A small network was shown many inputs. Here are its activations along a few directions, one row for each input.
In each table, some parts of the input vary, and every possible input appears once, in random order.
Descriptions start from the smaller parts, as in this example, which fits no table here: one of 6 places along a line, together with either a single point or one of 9 places around a ring or (one of 2 separate values, together with one of 5 places around a ring).
Shared parts are said once, and a part with two or three values counts as separate values.

Rows:
row 1: -25, -1, 7, 27, 5, -7, -42, -110, -29, -1, -27, -27, -48, 1, 44
row 2: 26, 30, -4, -28, -8, 4, 27, -52, 0, -14, -29, -33, -92, -15, 14
row 3: -10, 9, -11, -13, -18, -16, -38, -83, -6, -8, -17, 17, -71, -8, 15
row 4: -40, -45, 12, 70, -43, -11, 13, 21, -6, -42, 49, 75, -39, 37, 1
row 5: 35, 41, 3, -64, 26, 12, 5, 2, 31, 55, -36, -42, 10, -39, -7
row 6: -9, -21, -21, -11, -8, -24, -27, 38, 11, 0, 17, 54, 46, -8, 3
row 7: -12, 11, 12, -12, 47, -2, -57, -62, -3, 65, -31, -33, 46, -25, 19
row 8: -26, 4, 9, -14, 39, -6, -50, -73, -11, 44, -20, -41, 38, -14, 15
row 9: -22, 11, 1, -2, 18, -11, -50, -76, -29, 30, -28, -33, 22, -1, 4
row 10: -14, -25, -25, 8, -27, -27, -17, 6, -12, -45, 29, 44, -8, 7, 12
row 11: -13, 26, -28, -43, 8, -14, -63, -46, 0, 15, -17, -3, 3, -19, -9
row 12: 3, -19, 11, 34, -20, 31, 58, 85, 0, -18, 39, 16, 19, 33, -28
row 13: 36, -7, -9, -12, -10, 6, 35, 56, -3, -25, 15, 7, 4, 4, -6
row 14: 8, -13, 5, 29, -2, 21, 45, 105, 19, -4, 27, 16, 31, 28, -30
row 15: 26, -4, -3, -20, -3, 12, 37, 72, 23, -10, 5, 10, 34, 2, -1
row 16: 22, 34, -1, 14, 19, 11, 12, -61, -42, -1, -40, -74, -37, 6, 8
row 17: -49, -43, 0, 61, -39, 1, 11, 32, -10, -45, 49, 62, 11, 34, -20
row 18: -7, 11, -14, -63, 12, 3, -49, -49, 9, 40, -9, 3, 21, -19, -2
row 19: 36, 7, -3, -21, 3, 12, 21, 90, 31, 12, -8, 11, 37, -13, 5
row 20: 27, 31, -3, -58, 22, 10, 12, -25, 6, 6, -17, -48, -15, -18, -11
row 21: 16, 29, 17, 21, 8, 19, 21, -74, -22, -14, -50, -60, -62, 8, 30
row 22: 5, -24, 24, 35, 13, 14, 56, 111, 29, 16, 26, 25, 37, 4, -30
row 23: 34, 37, 2, -53, 17, 7, 14, -14, 22, 38, -22, -41, 4, -22, -17
row 24: 24, 32, 19, -12, 30, 7, 7, -32, -11, 48, -45, -79, 17, -13, 1
row 25: -14, -27, -12, 24, -42, -4, -20, -7, 3, -58, 22, 59, -36, 12, 33
row 26: 22, 32, 34, -10, 59, 3, 7, -27, 1, 53, -44, -72, 25, -28, 2
row 27: -42, -45, -5, 32, -2, -6, 0, 66, 19, -5, 39, 62, 55, 19, -25
row 28: -48, -46, 0, 39, -16, -15, 6, 54, 1, -19, 47, 58, 37, 24, -27
row 29: -8, -28, -3, -13, -1, -18, -22, 43, 29, 16, 19, 55, 58, -20, 2
row 30: -9, 22, -22, -32, -3, -4, -55, -74, -13, -6, 4, -5, -35, -3, 6
row 31: 3, -13, 6, 69, -38, 19, 52, 71, -3, -49, 34, 11, -13, 39, -32
row 32: 32, 4, -11, 8, -30, 17, 37, 37, -14, -43, 21, 7, -25, 19, 11
row 33: 26, 34, 5, -10, 21, 5, 4, -40, -25, 22, -48, -81, 1, -4, -3
row 34: -29, 4, 3, 6, 11, -19, -34, -99, -43, 5, -21, -34, -15, -1, 19
row 35: -46, -61, 25, 29, 11, -2, 7, 67, 27, 14, 50, 63, 63, 0, -19
row 36: 5, -15, 18, 74, -36, 10, 59, 61, 4, -45, 32, 26, -60, 39, -4
row 37: 38, 6, -2, 17, -37, -4, 38, 33, 0, -48, 5, 17, -69, 13, 26
row 38: -16, -25, -22, -20, -13, -24, -22, 32, -4, -26, 16, 52, 27, 0, 6
row 39: 34, 41, -9, -28, -1, 7, 1, -38, -9, -11, -15, -53, -54, -15, -4
row 40: -17, 6, -6, -58, 31, -15, -39, -36, 29, 57, -21, 6, 32, -44, -2
- Changing only one part turns row 36 into row 2. The same change can be made to row 27. Which row results? => row 18
- What do these inputs look like to the network? => one of 2 separate values, together with one of 4 places along a line, together with one of 5 places along a line
- Change only the place on the line of 5 in row 4. List by row number the other rows that result. => row 17, row 27, row 28, row 35
- Change only the choice among 2 separate values in row 39. List by row number the other rows that result. => row 30

Rows:
row 41: -16, -16, -4, 24, -16, -3, 14, 43, 3, -31, 28, 30, 4, 13, -15
row 42: -2, -17, 8, 8, -3, -1, 18, 43, 13, -3, 19, 26, 13, 0, -1
row 43: -7, -14, 2, -12, 8, 3, 14, 40, 21, 20, 13, 10, 41, -3, -24
row 44: 38, 60, -7, -63, 23, 9, -13, -99, -16, 25, -67, -92, -43, -28, 13
row 45: -13, -19, -8, 44, -32, 1, 12, 41, -1, -52, 32, 43, -16, 23, -6
row 46: 11, 31, -8, -67, 22, -13, -62, -122, -15, 44, -48, -36, -25, -35, 37
row 47: -2, -17, -11, 43, -36, 5, 10, 46, -13, -51, 36, 36, -3, 33, -9
row 48: 3, -22, 8, 12, -5, 2, 19, 40, 18, -2, 11, 27, 12, 3, 6
row 49: -17, -16, -2, 29, -18, 0, 16, 40, 8, -23, 27, 33, -6, 15, -15
row 50: 7, -8, 2, -7, 11, 4, 6, 51, 20, 18, 8, 10, 41, -4, -12
row 51: -2, 38, 19, -10, 45, -6, -35, -124, -38, 55, -58, -88, -18, -16, 26
- What do these inputs look like to the network? => either one of 3 separate values or (one of 2 separate values, together with one of 4 places along a line)
- Change only the choice among 2 separate values in row 42. List by row number the other rows that result. => row 48

Rows:
row 52: 5, 12, -16, -55, 19, -15, -32, -44, -13, 30, -28, -33, 36, -15, -5
row 53: -29, -27, -2, 40, -3, -2, -15, 41, -10, -11, 28, 21, 62, 19, -18
row 54: -7, -4, -18, 30, -13, 0, -23, -49, -30, -30, -4, -4, -16, 29, 6
row 55: 0, 7, -2, -47, 31, -13, -42, -47, 15, 54, -28, -3, 14, -34, 20
row 56: -5, -32, -16, -7, -36, -18, 10, 66, 37, -32, 29, 79, -9, 1, 7
row 57: -43, -40, 18, 40, 12, -16, -10, 35, 14, 5, 31, 50, 39, 0, 0
row 58: -31, -20, 17, 39, 5, 4, 20, 49, 4, 12, 39, 18, 34, 13, -35
row 59: 12, -10, -13, -7, -37, 6, 37, 78, 23, -26, 45, 49, -13, 12, -28
row 60: 30, 26, 21, -40, 34, 17, 13, -20, -1, 47, -33, -63, 20, -24, 15
row 61: 10, 38, -9, -25, 6, 8, -16, -44, 4, 9, -28, -37, -38, -13, -8
row 62: -2, 21, -6, -31, 13, -23, -36, -53, -5, 17, -20, 4, -37, -26, 28
row 63: 15, 5, 22, 41, 3, 9, 40, -27, -30, -9, -2, -29, -36, 19, 17
row 64: -6, -19, 35, 57, 14, 15, 38, 65, 0, 6, 17, -4, 41, 14, -8
row 65: -9, 5, 1, 34, -12, 14, 6, -42, -11, -8, 2, -12, -41, 21, -7
row 66: 28, -16, 2, 6, -27, 12, 63, 92, 22, -39, 14, 23, -7, 11, -5
row 67: -24, -16, 10, 26, -2, -12, -17, -53, -15, -13, 2, 24, -38, 5, 25
row 68: 14, -18, -32, -6, -46, 0, 2, 70, 9, -49, 35, 52, 15, 17, -12
row 69: 8, 25, 1, -48, 25, 11, -14, -38, 13, 48, -25, -42, 13, -22, -15
row 70: 9, 30, -22, -29, -2, -5, -42, -50, -22, -11, -28, -29, -10, -10, 7
row 71: 25, 32, 9, -19, 17, 6, 19, -30, -4, 0, -47, -63, -31, -18, 15
- What do these inputs look like to the network? => one of 4 places along a line, together with one of 5 places along a line
- Changing only the place on the line of 5 turns row 66 into row 63. The same change can be made to row 59. Which row results? => row 65
- Change only the place on the line of 5 in row 56. List by row number the other rows that result. => row 55, row 57, row 62, row 67
- Start at row 62 and move only the place on the line of 4, one step at a time. The first step leads to row 70. Which rows follow, in order? => row 61, row 71

Rows:
row 72: -5, -8, 46, 29, 37, 17, 31, -42, 11, 32, -12, -40, -25, -7, 23
row 73: 0, 4, -21, 47, -35, -3, 29, 54, -27, -87, 29, 33, -25, 28, -9
row 74: 10, 2, 49, 44, 3, 10, 27, 18, 23, 9, 0, 29, -43, -5, 39
row 75: -9, -7, -7, -20, 7, 3, 0, 78, 16, 44, 4, -1, 54, -2, -34
row 76: 29, 43, -21, -69, 16, -8, -40, -58, -19, 11, -54, -46, -11, -23, 24
row 77: 2, 30, 1, 22, -8, -2, 16, -35, -65, -20, 1, -58, 4, 38, -36
row 78: -2, 22, -2, 23, -4, -4, 7, -41, -53, -26, -7, -84, 12, 41, -30
row 79: 38, 26, -26, -73, 3, 22, -20, -49, -6, 11, -34, -21, -23, -18, 17
row 80: 24, 27, -27, -55, -25, 4, -25, -6, 19, -7, -14, 8, -44, -32, -8
row 81: 3, 5, -18, 35, -24, 27, 27, -17, -19, -39, -5, -28, -7, 44, -41
row 82: 43, 16, -38, -60, -38, -9, -9, 22, 19, -12, -2, 35, -50, -14, 31
row 83: -84, -64, -12, 5, 5, -33, -74, -13, 14, 31, 22, 75, 90, 3, -8
row 84: 29, -8, -9, 40, -48, 2, 31, 33, -12, -70, 40, 17, -17, 45, -18
row 85: 19, 26, -41, -62, -3, 15, -15, -27, 10, 13, -36, -14, -39, -16, 3
row 86: 15, 12, -1, 42, -38, 19, 11, 29, -26, -67, 23, 14, -19, 40, -16
row 87: 36, 28, -11, -79, 8, -3, -15, -71, -10, 13, -23, -32, -18, -24, 3
row 88: 43, 8, -36, -51, -20, -13, -5, 26, 18, -48, -1, 54, -49, -38, 27
row 89: 0, 14, 3, -16, 46, 8, -13, 35, 0, 43, -1, -26, 79, -18, -29
row 90: -2, 2, 52, 22, 31, -10, 30, -61, 6, 42, -41, -59, -12, 0, 24
row 91: 0, -12, 51, 27, 30, 6, 27, -52, -8, 49, -31, -50, -19, -11, 25
row 92: -18, 4, 13, -37, 45, -11, -3, 7, 10, 46, -15, -57, 88, -6, -33
row 93: 4, -14, 8, -9, 0, 14, -2, 83, 35, 9, 9, 27, 64, -19, -12
row 94: -13, 7, 41, 43, 9, -2, 31, 9, 17, 23, -1, -3, -46, -20, 3
row 95: -83, -32, -29, 70, -28, -30, -77, -54, -53, -52, 45, 45, 14, 35, 1
row 96: -2, -4, 33, 45, 28, 15, 32, -29, 30, 27, -20, -11, -34, -8, 16
row 97: -3, 12, -8, 36, -28, 13, 20, 20, -34, -48, 35, -24, -16, 37, -43
row 98: -84, -60, 29, 57, 17, -31, -49, -74, 0, 24, 22, 63, -18, 0, 42
row 99: -11, -5, -13, -17, 41, 14, 1, 52, 12, 45, -1, -20, 66, -3, -24
row 100: 9, -6, 11, -21, 30, -3, -10, 8, 1, 50, -14, -36, 87, -18, -25
row 101: 13, -11, -6, -6, 7, -9, 6, 96, 27, 16, 36, 34, 57, -14, -12
row 102: -7, -16, 31, 39, 13, -9, 52, 42, 18, -2, 15, 41, -57, 4, 41
row 103: 11, 8, -9, 29, -18, 26, 15, -27, -44, -36, 3, -53, 6, 33, -19
row 104: -3, -28, -6, -19, -2, -14, 36, 95, 41, -7, 18, 51, 51, -15, -25
row 105: 20, 33, -19, -67, -23, 5, -13, 10, 20, -18, -2, 27, -47, -13, 16
row 106: 18, -27, 39, 36, 0, 7, 49, 24, 27, 10, 15, 33, -44, 2, 46
row 107: -42, -25, -46, -31, -31, -33, -110, -84, 2, -10, -5, 80, -9, -28, 41
- Changing only one part turns row 73 into row 102. The same change can be made to row 95. Which row results? => row 98
- What do these inputs look like to the network? => one of 4 separate values, together with either a single point or one of 8 places along a line
- List by row number the other rows that have the choice among 4 separate values in common with row 104. => row 75, row 83, row 89, row 92, row 93, row 99, row 100, row 101
- Change only the choice among 4 separate values in row 85. List by row number the other rows that result. => row 81, row 96, row 99
- Change only the place on the line of 8 in row 80. List by row number the other rows that result. => row 76, row 79, row 82, row 85, row 87, row 88, row 105
